These are the activations of a small neural network, seen along a few directions. Each row is one input.
In each table, some parts of the input vary, and every possible input appears once, in random order.
A made-up example of a description, with smaller parts first: line(6) and (point or line(11) or (values(2) and ring(8))).
Shared parts are said once, and a part with two or three values counts as separate values.
(in the rows, 128 means zero)

Other details of the inputs shift rows strongly along three fixed directions, in all tables alike. That doesn't count.
These rows show it; all are for the same input, with only those details redrawn:
[169 127  92 135 150 102  46 136 132 169 106  87 144]
[ 75 194  92  63 154 186  86 169 141 116 114 165 217]
[123 156 124 131  47 137  84 123 121 123 126 183  92]
[150 101 119 183  84  52 119 121 119 156 121 121  87]
[168 125  92 134 151 101  45 137 132 169 107  88 142]
[ 99 139  93 110 191 100 118 167 140 148 108 107 213]
[ 58 170 124 110  83 137 159 152 131 105 130 195 165]
[125 156 124 129  45 136  85 124 122 121 124 182  93]

Table:
x1: [166 157 112 130 185 115  67 109 151 139 105  55 102]
x2: [ 85 149 107 121 211 133 136 146 164 108  96  57 179]
x3: [ 74 164 146  88 120 185 203 143 165  95 155 167 114]
x4: [168  64 121 166  92  72 129 141 129 155 159 128  78]
x5: [ 58 192 139 114 102 159 179 125 157  63 126 151 139]
x6: [158  90 164 192  92  93 134  95  75 129 107  87  96]
x7: [103 116 158 165 131  84 214 119  82 107 118 106 175]
x8: [ 75 143 141 166 149  72 209 120 152 106 133  98 129]
x9: [ 96 106 144 135 161  85 224 143 159 105 161 110 110]
x10: [151 116 122 120  47 162 100 144 137 111 154 185  91]
x11: [182  72  96 134 161 135  52 167 148 157 125  97 131]
x12: [162 170 112  73 141 228  43 133 169  92 148 112 112]
x13: [170 111 167 180 103  91 150  88  73 162 107  99  86]
x14: [123 185 149 117  71 156 112  93 147 105 119 141  55]
x15: [112 131 107 100 229 138 148 161 168 111 153  76 168]
x16: [141 182  98  82 114 185  10 139 133 136 112 149 148]
x17: [133 104 124 108 217 154 148 161  99 117 140  90 209]
x18: [155 104 126 181  87  65 133 119 128 182 102 125  81]
x19: [159  76 149 177 110 101 144 119 161 114 148  81  50]
x20: [ 64 173 132 106  92 134 160 152 133 107 121 207 160]
x21: [141 165 162 120  69 166 113  93  66 115 113 161  85]
x22: [189  75 165 163 118  95 150 109  76 137 156 113  76]
x23: [195  94  97 116 166 132  71 157 148 190 125 105 124]
x24: [137 164 164 134  62 164 100  92  67 105 134 155  99]
x25: [140 165 165 125  70 161 106  92  66 106 120 163  90]
x26: [105  81 139 141 140  67 201 170 145 142 159 158 148]
x27: [107  82 137 138 137  73 209 169 147 150 151 154 147]
x28: [ 76  98 125 173 118  68 190 155 138 128 105 134 163]
x29: [151 179  94  92 109 193  14 140 139 126 103 148 156]
x30: [132 113 141  91 224 150 153 156 100 146 142  96 200]
x31: [121  90 165 143 152 111 236 136  92 141 150 124 150]
x32: [199  97 126 124 181 149  74 128  85 146 148  72 133]
x33: [114 133 117  86 229 140 156 159 173 131 142  76 163]
x34: [170  43  73  95 203 143  71  18 159 160 129 120 127]
x35: [ 83 125 167 108 103 197 184 147  95  76 155 171 163]
x36: [125 187 143 124  71 167 121  94 147 114 112 141  53]
x37: [160 104 128 177  90  55 128 118 126 168 106 130  83]
x38: [ 39 119 109  86 125 159 171  11 152  97 111 220 161]
Q: Changing only one part turns x2 into x19. The same change can be made to x25. Which row results?
A: x22
Q: What do these inputs look like to the network?
A: values(2) and (point or (values(3) and line(6)))
Q: Which other rows does x32 become when the values(3) part takes its other values? List them by row number.
A: x4, x15

Table:
x39: [ 99 119 133 111 181 127 185 136 124 110 149 122 166]
x40: [167 112 114 151  96 104  83 129 125 142 127 122  92]
x41: [107 103 145 147 100 119 174 112 136 108 146 147 102]
x42: [117 116 155 146  92 108 168 135  99 122 149 158 118]
x43: [ 90 131 118 120 156 103 168 172 145 142 122 143 177]
x44: [164 106 123 144 113 120  94 103 143 135 137 115  75]
x45: [170  95 128 142 113 135 103 104 134 140 126 110  75]
x46: [ 80 143 119 120 163 103 171 142 145 136 108 134 174]
x47: [110 112 136 153  82 106 162 138 119 113 137 157 120]
x48: [111 121 133 152  80 102 166 139 129 127 137 161 119]
x49: [144 145 116 131 180 126 102 154 145 135 114  62 137]
x50: [ 89 133 130 124 166 113 173 133 120 113 120 123 183]
x51: [129 208  94  50 140 221  15 127 146 128 105 145 161]
x52: [ 99 138 132 148  89  86 164 113 134 117 126 153 108]
x53: [143 153 116 124 179 119 100 156 153 139 116  66 134]
x54: [117 142 167 155  98 120 183 135 119  99 138 122  98]
x55: [ 92 134 133 125 164 117 177 132 121 123 119 123 186]
x56: [120 108 154 139 105 128 185 114 127 115 142 152 101]
x57: [180 102 135 140 115 131 106  98 126 136 139 108  81]
x58: [149 118 103 124 169 120  92 158 136 161 110 103 157]
x59: [160 118 117 118 173 128  99 148 107 157 127  95 163]
x60: [160 112 120 110 191 140 113 123 123 145 137  83 144]
x61: [160 121 122 152 103 113  93 103 125 150 105 118  85]
x62: [143 121  98 111 184 116  97 131 160 141 128  92 138]
x63: [166 119 113 145  95  94  82 131 132 147 128 125  89]
x64: [176 102 141 137 122 129 103  98 113 135 147 109  75]
x65: [108 137 157 160  93 119 180 137 128 100 133 120  96]
x66: [110 115 135 144  97 116 178 113 145 116 146 152 101]
x67: [177 101 133 139 116 126 103  99 124 125 140 109  78]
x68: [148 127  99 119 165 107  89 155 144 163 118 100 158]
x69: [ 94 190 137  83  59 227  96 113 122  92 116 204 120]
x70: [141 123 107 127 171 125  96 121 128 148 103  84 161]
x71: [112 183 141  81  54 223  95 136 114  93 141 210 130]
x72: [ 93 137 136 120 168 119 180 131 109 128 125 122 182]
x73: [148 109 105 116 186 132 105 133 153 151 118  92 138]
x74: [166 110 122 135 113 118  99 109 149 149 127 120  69]
x75: [ 90 200 125  84  59 209  88 113 129  83 125 205 119]
x76: [158 115 122 152 101 113  89  96 116 132 113 108  91]
x77: [149 106 108 117 182 139 105 125 145 142 126  83 147]
x78: [109 104 139 145  99 118 176 112 135 102 146 146 101]
x79: [107 115 132 145 100 110 175 115 144 106 147 152  98]
x80: [136 190  94  41 150 235  24 131 164 122 127 146 148]
x81: [166 116 138 151 107 114  92  95 109 137 119 110  93]
x82: [ 96 115 137 117 178 128 180 137 138 112 143 125 170]
x83: [ 84 126 119 115 172 110 171 143 164 123 139 131 163]
x84: [ 97 136 138 150  90  88 161 113 135 122 126 155 109]
x85: [ 89 189 137  87  58 219  89 109 122  84 125 201 123]
x86: [113 108 142 153  83 112 169 141 120 126 128 159 118]
x87: [178 110 132 143 102 116  90 123  95 140 137 119  92]
x88: [167 120 140 146 111 117  93  94  96 141 125 110  89]
x89: [145 119 103 127 168 113  84 154 137 153 120 101 159]
x90: [ 93 190 129  49 133 234 101 165 111 107 131 189 187]
x91: [ 77 137 120 130 163 105 165 137 139 123 117 129 179]
x92: [164 118 119 147  96  97  80 130 133 153 128 126  90]
x93: [117 144 169 151 102 122 186 133 106 102 144 120  93]
x94: [160 125 119 152  99 110  91  98 126 146 113 114  91]
x95: [108 110 142 155  83 107 161 137 120 118 138 157 120]
x96: [122 112 152 149  88 112 173 140 111 126 133 161 118]
x97: [150 123 120 122 179 129 101 125 118 150 100  89 157]
x98: [100 116 139 110 182 136 191 140 125 125 139 126 164]
x99: [ 92 134 138 119 171 122 182 135 108 131 118 127 177]
x100: [151 111 105 127 164 126  92 151 129 154 117  94 165]
x101: [ 97 120 134 126 160 114 167 161 122 123 134 135 188]
x102: [ 98 122 128 124 160 112 170 162 121 118 134 133 187]
x103: [168 122 134 144 109 115  96  94  94 135 124 108  88]
Q: Changing only one part turns x94 into x70. The same change can be made to x40. Which row results?
A: x47
Q: Changing only one part turns x80 into x57. The same change can be made to x68. Which row results?
A: x71
Q: What do these inputs look like to the network?
A: line(5) and (point or (values(3) and line(4)))
Q: Which other rows does x48 become when the line(4) part takes its other values? List them by row number.
A: x40, x58, x89
Q: Which other rows agree with x87 in the line(5) part? List them by row number.
A: x39, x42, x59, x60, x64, x72, x88, x90, x93, x98, x99, x103
Q: Which other rows does x73 become when the line(5) part takes its other values? List them by row number.
A: x45, x56, x74, x98
Q: Which other rows does x52 become when the line(4) part takes its other values? List them by row number.
A: x46, x51, x84
